Each row below is a small network's average activation on inputs in which a field has the value named, seen along a few directions.
Related values have similar rows: they may be neighbours, one step apart, or belong to one group.
In the rows, zero is written as 500.
Random noise pushes rows far along 20 fixed directions. That doesn't count. These rows show it; they differ only by the noise:
[285 570 420 502 546 583 513 551 436 229 554 586 503 326 421 578 767 470
 338 290 658 666 448 686 298 604 511 427 559 508 463 521]
[704 516 456 695 413 203 436 630 326 605 702 340 514 463 582 605 387 581
 246 518 517 674 631 633 490 344 374 611 274 508 590 463]
[689 490 575 559 373 515 611 434 501 571 550 608 593 497 607 261 376 773
 538 554 483 368 476 524 533 537 676 756 390 527 492 451]
[603 491 603 419 529 413 735 642 652 668 534 324 531 520 475 545 465 227
 280 652 624 481 304 483 637 246 298 511 709 411 344 508]
[592 486 647 296 268 640 767 490 560 519 229 703 373 443 454 461 868 756
 205 499 545 551 440 596 407 821 408 437 421 289 549 506]
[397 487 432 562 409 471 578 440 353 711 572 332 393 501 468 390 612 473
 322 460 620 414 451 452 523 422 449 572 403 344 410 452]
[694 181 334 686 374 365 631 679 449 691 648 540 474 379 465 491 372 423
 403 493 658 465 191 571 699 776 498 409 614 503 580 524]
[335 605 204 653 206 539 595 590 450 462 643 430 556 358 505 445 436 434
 378 284 553 374 514 486 637 754 443 474 562 304 445 389]
[564 396 501 404 620 612 481 497 638 648 596 542 586 571 693 250 508 615
 749 556 404 612 474 490 664 709 530 467 288 649 401 486]
[635 521 357 638 636 315 454 505 438 413 322 437 446 808 383 581 444 480
 512 419 514 443 451 326 506 760 475 456 778 523 395 635]
[425 502 309 599 480 464 386 536 377 437 410 565 473 490 406 589 586 403
 569 365 572 616 341 590 448 644 527 411 521 587 734 649]
[583 536 609 306 651 558 404 343 368 322 321 265 573 817 519 514 526 357
 628 534 358 529 683 481 487 376 499 413 522 591 332 704]
[636 469 490 572 616 503 502 674 477 458 586 520 759 453 572 650 528 357
 243 697 494 475 522 712 301 279 626 519 436 594 369 659]
[280 534 451 684 471 550 564 645 439 572 475 431 659 446 494 390 542 489
 283 478 581 517 357 492 645 581 578 703 390 481 576 346]
[328 547 692 618 615 682 500 513 358 737 580 573 398 487 704 381 635 766
 601 460 461 398 496 386 535 483 677 504 492 707 465 330]
[650 616 380 387 678 501 348 367 665 338 512 623 500 596 466 532 649 587
 622 314 527 652 396 575 294 605 359 313 463 456 539 670]
[214 553 517 402 421 315 568 312 511 691 531 476  76 506 447 413 607 617
 835 497 532 536 636 217 180 325 440 754 592 575 469 549]
[590 650 571 460 467 556 607 600 450 619 495 448 680 774 698 383 640 580
 470 635 540 376 439 667 594 403 460 538 628 720 441 686]
[341 387 463 617 430 510 449 621 220 575 483 350 585 820 540 411 822 338
 268 700 470 496 425 625 509 522 487 454 317 659 550 658]
[457 583 473 432 703 673 350 471 506 674 214 453 680 575 561 647 579 573
 585 509 385 450 564 424 374 450 592 462 366 511 643 682]
[749 508 952 421 378 697 641 441 421 227 467 646 551 506 588 386 611 636
 363 507 393 541 367 648 495 434 613 476 469 589 570 385]
[310 326 873 607 539 399 474 656 595 337 612 560 601 568 536 526 313 747
 495 557 290 561 607 395 470 633 477 581 580 579 663 260]


Field PUGUT:
gelit: [571 646 319 740 435 352 377 522 464 512 798 643 410 374 623 347 535 493
 528 444 548 661 397 580 431 394 545 637 236 668 514 343]
bovem: [466 488 469 498 803 313 393 503 457 254 530 562 296 594 405 563 424 766
 626 481 761 678 665 636 716 619 426 486 789 736 564 497]
nozu: [476 104 556 388 590 451 476 444 606 270 596 447 705 789 338 332 547 423
 257 813 499 469 510 678 534 578 424 460 359 364 397 607]
mumom: [412 471 185 513 514 421 491 507 354 467 401 373 426 488 380 625 602 367
 377 481 602 576 666 481 467 644 545 493 480 438 327 596]
rom: [380 479 460 539 456 379 478 565 579 629 488 526 486 706 564 427 477 690
 625 567 462 392 562 397 615 732 357 549 619 556 557 470]
bagi: [212 723 657 552 346 592 474 679 441 889 609 605 579 285 679 639 458 623
 338 490 488 232 715 757 588 264 460 388 496 331 424 327]
makeb: [667 558 686 725 358 397 621 551 516 677 403 450 365 551 528 587 510 679
 358 279 352 408 227  32 358 661 434 503 700 425 621 303]
vela: [380 653 330 512 626 466 355 579 578 677 604 411 704 533 557 560 615 593
 297 480 612 471 620 695 488 429 319 484 343 397 411 524]
pebur: [712 326 525 284 433 413 622 694 551 490 450 459 384 401 551 603 614 697
 548 412 584 881 542 626 695 897 224 359 631 702 646 540]
tel: [509 514 627 582 243 177 555 486 464 753 362 652 370 606 338 420 493 407
 459 571 427 443 409 559 292 465 618 657 452 409 275 584]
nobid: [500 455 709 510 423 674 672 648 540 564 541 598 668 338 668 382 608 502
 431 541 383 586 329 505 414 568 705 575 409 696 394 408]
zer: [311 581 549 544 297 226 359 665 587 683 471 815 478 584 515 438 431 674
 744 461 373 644 606 734 470 774 471 495 462 603 500 517]
The values of PUGUT form a line.
Which values are neighbours of nobid? Give them in the order they are listed.
Answer: makeb
Which values are neighbours of mumom? Give them in the order they are listed.
Answer: nozu
Which values are neighbours of rom? Give them in the order they are listed.
Answer: gelit, bagi
Which values are neighbours of tel? Give them in the order they are listed.
Answer: bovem, zer
